These are the activations of a small neural network, seen along a few directions. Each row is one input.
In each table, some parts of the input vary, and every possible input appears once, in random order.
A made-up example of a description, with smaller parts first: values(2) and (point or ring(9) or (ring(5) and line(6))).
Shared parts are said once, and a part with two or three values counts as separate values.
(in the rows, 128 means zero)

Other details of the inputs vary at random and push rows far along three fixed directions, the same in every table; ignore that.

A family of inputs:
row 1: [ 95 118 138 102 125 121 140 132 119 117 150]
row 2: [133 123 117 146 131 147 132 151 129 113  98]
row 3: [157 155 127 130 123 125 122  94 120 130 133]
row 4: [160 153 124 136 117 136 128 102 115 122 122]
row 5: [ 99 118 136 106 134 121 139 133 118 110 141]
row 6: [161 154 125 132 126 139 128 104 115 125 130]
row 7: [152 152 132 120 113 110 121  79 130 153 146]
row 8: [118 120 131 128 132 115 119 124 143 150 124]
row 9: [129 121 123 132 135 121 123 126 130 139 121]
row 10: [125 119 124 130 130 113 117 126 139 145 127]
row 11: [122 122 130 127 137 113 119 124 138 148 125]
row 12: [136 124 116 143 127 144 132 148 134 116 105]
row 13: [ 95 121 143 102 129 120 139 128 120 115 137]
row 14: [121 120 125 131 132 111 113 124 139 150 132]
row 15: [131 126 120 144 131 144 130 149 132 117 104]
row 16: [125 124 147 151 141  94 108 141 131 145 147]
row 17: [158 152 127 131 112 134 125  95 119 133 131]
row 18: [133 123 138 156 135 117 112 150 126 137 152]
row 19: [126 121 124 135 131 133 124 135 137 139 124]
row 20: [142 126 113 145 126 155 136 155 131 109 102]
row 21: [130 155 143 101 116 136 147 104 103  99 156]
row 22: [133 120 116 139 132 134 123 138 130 130 122]
row 23: [132 124 123 137 126 137 129 141 138 128 107]
row 24: [131 121 116 137 129 128 122 138 138 132 119]
row 25: [142 122 108 148 132 155 131 151 126 111 108]
row 26: [ 99 117 136 103 128 132 145 138 125 112 146]
row 27: [122 120 125 126 133 110 121 125 140 148 122]
row 28: [122 118 123 133 133 117 114 130 139 148 130]
row 29: [151 155 134 126 115 120 122  91 123 139 137]
row 30: [126 122 121 138 128 129 123 139 136 133 113]
row 31: [160 157 126 137 119 140 129 106 118 116 118]
row 32: [102 118 133 105 129 131 142 142 121 108 147]
row 33: [133 124 119 140 126 137 129 144 136 123 108]
row 34: [159 154 128 126 114 123 125  86 125 139 137]
row 35: [139 121 113 141 134 147 130 144 127 125 116]
row 36: [129 121 122 130 132 123 124 131 137 142 124]
row 37: [122 120 128 135 127 129 121 136 139 141 119]
row 38: [122 116 125 131 129 119 120 124 138 150 129]
row 39: [126 119 124 128 132 115 121 126 139 148 128]
row 40: [123 119 124 126 131 110 119 123 139 151 128]
row 41: [138 123 117 145 127 157 133 148 129 115 105]
row 42: [126 122 126 138 130 137 125 142 137 128 106]
row 43: [124 151 146  95 119 127 143  96 109 112 162]
row 44: [103 121 136 106 136 128 144 135 114 107 138]
row 45: [105 120 134 106 136 133 146 138 113 103 138]
row 46: [126 117 121 133 130 118 119 132 140 142 125]
row 47: [128 120 119 140 129 132 125 139 133 130 111]
row 48: [123 122 126 130 123 115 120 127 141 144 123]
row 49: [127 124 124 134 127 123 126 136 138 131 109]
row 50: [123 122 128 133 127 123 123 129 137 139 113]
row 51: [169 154 121 136 124 154 134 111 112 117 130]
row 52: [126 117 121 132 135 122 122 130 132 143 123]
row 53: [ 99 123 160 122 139 103 126 146 115 113 167]
row 54: [127 124 122 138 130 129 127 137 134 127 105]
row 55: [ 94 118 141  99 132 107 132 120 120 124 154]
row 56: [ 97 120 142 104 129 129 140 137 122 113 140]
row 57: [134 119 117 135 130 136 127 139 135 136 126]
row 58: [126 125 129 137 132 134 126 139 136 125 101]
row 59: [131 121 120 137 129 143 127 140 135 134 123]
row 60: [124 122 126 130 137 120 121 130 135 142 121]
row 61: [160 153 126 132 112 132 127 100 122 128 129]
row 62: [159 154 130 128 110 130 126  95 126 136 132]
row 63: [165 153 123 139 116 153 133 111 114 115 117]
row 64: [163 171 149 149 147 169 158 158  82  24 107]
row 65: [130 122 122 140 127 140 128 142 132 126 107]
row 66: [135 124 120 141 126 146 131 146 135 118 103]
row 67: [167 154 120 136 118 145 125 104 116 125 143]
row 68: [137 121 114 146 128 154 132 151 128 115 107]
row 69: [102 122 140 107 127 138 144 140 119 107 142]
row 70: [ 96 120 140 102 132 119 141 129 122 116 137]
row 71: [158 150 123 131 116 133 126  95 119 136 137]
row 72: [ 99 118 135 106 132 121 138 135 118 112 145]
row 73: [135 155 139 105 115 147 151 111 101  91 154]
row 74: [126 150 143  97 123 119 141  95 102 104 153]
row 75: [120 118 146 142 129  83  99 126 132 171 178]
row 76: [100 121 136 105 134 127 138 137 120 108 146]
row 77: [119 117 126 131 131 120 119 129 142 151 126]
row 78: [120 119 145 147 135  87 103 135 134 161 163]
row 79: [141 123 114 143 130 154 133 144 128 119 110]
row 80: [118 115 126 125 125 109 118 122 147 160 134]
row 81: [131 120 120 135 129 136 128 139 138 132 115]
row 82: [120 120 131 132 128 122 119 131 139 145 119]
row 83: [130 126 126 136 129 132 130 139 138 124  98]
row 84: [161 149 123 133 118 139 128  98 117 133 135]
row 85: [151 148 128 120 119 121 120  91 120 152 155]
row 86: [123 120 125 131 131 119 123 124 138 143 119]
row 87: [131 122 121 135 128 131 127 133 139 135 118]
row 88: [100 121 139 103 139 120 143 133 117 109 130]
row 89: [131 124 121 136 134 125 124 135 137 125 108]
row 90: [126 121 119 136 131 124 118 134 137 141 127]
row 91: [100 118 139 105 124 136 145 142 122 108 140]
row 92: [104 121 137 101 133 127 145 135 119 109 143]
row 93: [132 119 116 137 131 134 124 144 136 128 116]
row 94: [122 119 125 128 134 116 118 126 138 151 131]
row 95: [117 118 130 129 131 116 117 125 141 151 128]
row 96: [ 95 122 146  96 124 112 138 123 127 122 144]
Each input here is: line(6) and (point or (values(3) and ring(5))).
- The inputs of row 35 and row 45 match in every part but the line(6) part. If row 51 is changed in the same way as row 35 into row 45, which row does it become? => row 85
- The inputs of row 15 and row 29 match in every part but the line(6) part. If row 65 is changed in the same way as row 15 into row 29, which row does it become? => row 50
- Which other rows does row 70 become when the values(3) part takes its other values? List them by row number. => row 34, row 95
- Which other rows does row 90 become when the line(6) part takes its other values? List them by row number. => row 3, row 14, row 28, row 67, row 76
- Which other rows does row 50 become when the values(3) part takes its other values? List them by row number. => row 58, row 83
- Which other rows does row 25 become when the ring(5) part takes its other values? List them by row number. => row 35, row 41, row 68, row 79

A family of inputs:
row 97: [113 107 115 134 124 121 110 139 161 175 117]
row 98: [137 140 129 109 132 131 143 110 130 114 121]
row 99: [124 140 160 136 135 129 136 157 112  91 158]
row 100: [117 138 147 116 129 121 131 111 123 111 140]
row 101: [ 50  75 131 111 161 120 132 183 141 128 122]
row 102: [145 129 119 117 112 129 129 102 115 138 159]
row 103: [110 107 122 140 131 114 116 153 156 151  94]
row 104: [159 149 122 128 101 145 133 100 128 138 128]
row 105: [159 157 138 146 117 123 115 102 118 131 119]
row 106: [194 139  87 218 139 193 128 198 132  70   8]
row 107: [182 161 111 147 101 131 105  84 124 159 152]
row 108: [142 103 104 161 110 117  97 129 158 195 135]
row 109: [ 93  90 125 138 160 123 123 167 148 129  99]
row 110: [108 124 144 112 119 138 143 124 114 115 143]
row 111: [103 132 141  92 133 114 146 125 120 108 128]
row 112: [128 144 135 111 121 129 139 108 132 115 128]
row 113: [ 88  90 128 135 138 116 107 155 155 164 124]
row 114: [130 130 127 104 116 133 143 107 125 135 139]
row 115: [158 154 123 137 114 127 124 102 122 122 140]
row 116: [126 138 132 116 130 114 136 120 106 110 138]
row 117: [122 131 127 113 139 130 146 130 114  88 134]
row 118: [ 99 122 165 110 153 119 141 163 106  92 173]
row 119: [154 145 113 122 117 126 117  94 114 142 158]
row 120: [131 145 141 124 140 132 143 128 101  89 109]
row 121: [118 126 135 113 133 149 153 130 105 101 130]
row 122: [139 111 105 138 122 103  91 109 167 215 131]
- What is each input in this table made of? => values(2) and (point or (values(3) and line(4)))
- Which other rows does row 120 become when the values(2) part takes its other values? List them by row number. => row 105
- Which other rows does row 120 become when the line(4) part takes its other values? List them by row number. => row 101, row 109, row 121
- Which other rows does row 97 become when the values(3) part takes its other values? List them by row number. => row 107, row 113

A family of inputs:
row 123: [144 139 152 135 100  63  75  63 156 241 219]
row 124: [ 86 111 154 119 133 126 153 187 125  84 141]
row 125: [ 77  97 117  82 146 157 163 150 122 103 121]
row 126: [233 189 118 174 157 111 106  60 101 120 100]
row 127: [221 194 107 169  73 176 127  80 118 113  94]
row 128: [ 84  80 126 137 102  92 102 143 188 214 136]
row 129: [ 79 115 162 118 141 134 148 177 112  88 137]
row 130: [144 161 152 109 138 127 133  89  79 109 199]
row 131: [223 184  78 134 136 134 126  39 123 144  69]
row 132: [ 71 107 151 107 125 156 155 168 133  92 105]
row 133: [ 65  92 143 117 127  33  78 111 201 247 107]
row 134: [ 84  98 129 125 154 125 136 180 109  78 150]
row 135: [141 150 111  64  98 135 146  59  97 112 175]
row 136: [131 192 195  82 127  68 127  50  95 103 166]
row 137: [182 125  95 207 157 171 121 184 115  94  68]
row 138: [142 173 170 102 100 110 139  89  82  98 187]
row 139: [186 127  91 201 155 173 121 184 127 100  83]
row 140: [ 87 109 144 113 167 145 149 183 107  81 150]
row 141: [ 69 109 151 102 112 140 160 165 124  87 107]
row 142: [ 75  74 134 135 119 102 100 148 193 211 131]
row 143: [171 130 102 207 127 171 115 202 141  88  53]
row 144: [131 151 133  58 115 145 156  67 101 124 184]
row 145: [ 83  92 106  88 138 153 160 159 132 100 121]
row 146: [162  72  52 188 126 125  77 137 190 241  71]
- What is each input in this table made of? => line(4) and (point or ring(5))
- The inputs of row 131 and row 133 match in every part but the line(4) part. If row 125 is changed in the same way as row 131 into row 133, which row does it become? => row 132
- List by row number the other rows that have the line(4) part in common with row 138. => row 123, row 124, row 129, row 136, row 143
- Which other rows does row 146 become when the line(4) part takes its other values? List them by row number. => row 137, row 138, row 141
- Start at row 139 and move only the ring(5) part, one step at a time. The first step leads to row 140. Which rows follow, in order? => row 130, row 137, row 134
